A small network was shown many inputs. Here are its activations along a few directions, one row for each input.
In each table, some parts of the input vary, and every possible input appears once, in random order.
A made-up example of a description, with smaller parts first: values(3) and (point or line(9) or (line(4) and ring(8))).
Shared parts are said once, and a part with two or three values counts as separate values.
In the rows, 128 means zero.

Rows:
x1: [150 155 213 127 137 100 148 135  33  80 152 106]
x2: [ 83 115  52 133 115 123  93 110 152 171 139 128]
x3: [ 86 105  43 123 138 144  93 102 128 169 168 109]
x4: [125 155  87 131 138 130 129 150  96 129 165 176]
x5: [138 168  94 131 121 131 125 139 106 140 134 179]
x6: [ 99 118 125 113  88 143 151 162  40  77 123 131]
x7: [111  96 105 129 160  91 140  68 173 174 220 116]
x8: [161 183 206 106 123  93 152 139  48  90 119  94]
x9: [126 113 130 119 176 102 130  82 240 163 148  97]
x10: [149 139 105 160 126 130 129 142 135 139  92 184]
x11: [121 120 152 118 115 184 145 155 114  78  48 112]
x12: [131 101 131 131 147 100 127  76 217 188 167 123]
x13: [144 141 124 132 138 160 100 117 156 109  89 173]
x14: [122  86  77 124 139 157  91 135 203 156 116 117]
x15: [112 124 145 111  86 172 146 171  62  97 108 138]
x16: [117  83  69 137 122 142  83 132 178 175 121 128]
x17: [117 115 105 100 128  72 143  79 189 192 195 126]
x18: [112 113 161 146 100 182 137 174  96  93  75 134]
x19: [171 169 225 124 140 113 143 142 109  62  86  88]
x20: [185 161 211 164 121  91 156 151  85  78  98 101]
- What do these inputs look like to the network? => line(4) and line(5)
- The inputs of x3 and x2 match in every part but the line(4) part. If x7 is changed in the same way as x3 into x2, which row does it become? => x17
- Which other rows does x16 become when the line(5) part takes its other values? List them by row number. => x10, x12, x18, x20

Rows:
x21: [158 123 188 130 125 129 135 140 112  79  94  90]
x22: [129 129 106 126 157 112 113  95 209 183 158 148]
x23: [ 87  79  41 107 125 160 101 123 167 164 131 150]
x24: [138 146 153 134 101 170 156 179  44  72  80 156]
x25: [134 153 152 129 151  79 135 102  98 147 173 117]
x26: [109 115  35 128 133 158  92 126 164 173 134 170]
x27: [124 134 152 133  84 162 147 169  40  72  73 116]
x28: [164 159 180 149 131 108 131 134 117  95  88 117]
x29: [156 147 182 135 125 114 130 140 113  87  88  92]
x30: [133 165 148 148  98 147 137 175  38  86  74 139]
x31: [ 88 114  37 133 130 139  90 132 164 177 124 157]
x32: [116  89 113 111 132 116 118  85 212 173 159 124]
x33: [ 83  86  38 120 125 162  97 120 162 157 127 128]
x34: [100  92 113 130 142 110 119  97 208 175 160 104]
x35: [147 160 152 123 153 101 146 108 106 142 186 135]
x36: [ 92 105  38 118 121 144  86 133 160 165 127 126]
x37: [128 122 162 112 135 100 160  95 114 121 185 115]
x38: [173 142 192 129 136 131 145 132 123  80  99 134]
x39: [115 109 113 123 133  97 104 101 200 185 148 102]
x40: [130 140 152 122 140  80 140 109 103 135 174  91]
x41: [117 107 112 123 153 114 123  82 213 174 160 146]
x42: [127 133 155 131  93 172 152 180  42  67  81 139]
x43: [160 123 191 133 131 136 139 138 121  68  98 117]
x44: [124 123 154 111 136 101 147 100 101 126 178  89]
x45: [144 140 156 119 146 101 163 106 119 124 195 132]
x46: [145 166 148 147  97 165 145 183  48  81  83 158]
x47: [125 153 147 140  88 152 139 185  44  81  72 117]
x48: [112 126 108 143 148  89 111 103 210 189 153 130]
x49: [104  96  37 114 132 163 100 124 172 166 136 165]
x50: [178 162 186 138 139 126 139 145 116  95 101 136]
- The inputs of x23 and x42 match in every part but one. If x49 is changed in the same way as x23 into x42, which row does it become? => x24
- What do these inputs look like to the network? => line(5) and ring(6)
- A walk changes only the line(5) part. It starts at x46 and steps to x50. List the rest of the walk in order. => x35, x22, x26
- Which other rows does x27 become when the line(5) part takes its other values? List them by row number. => x21, x33, x34, x44
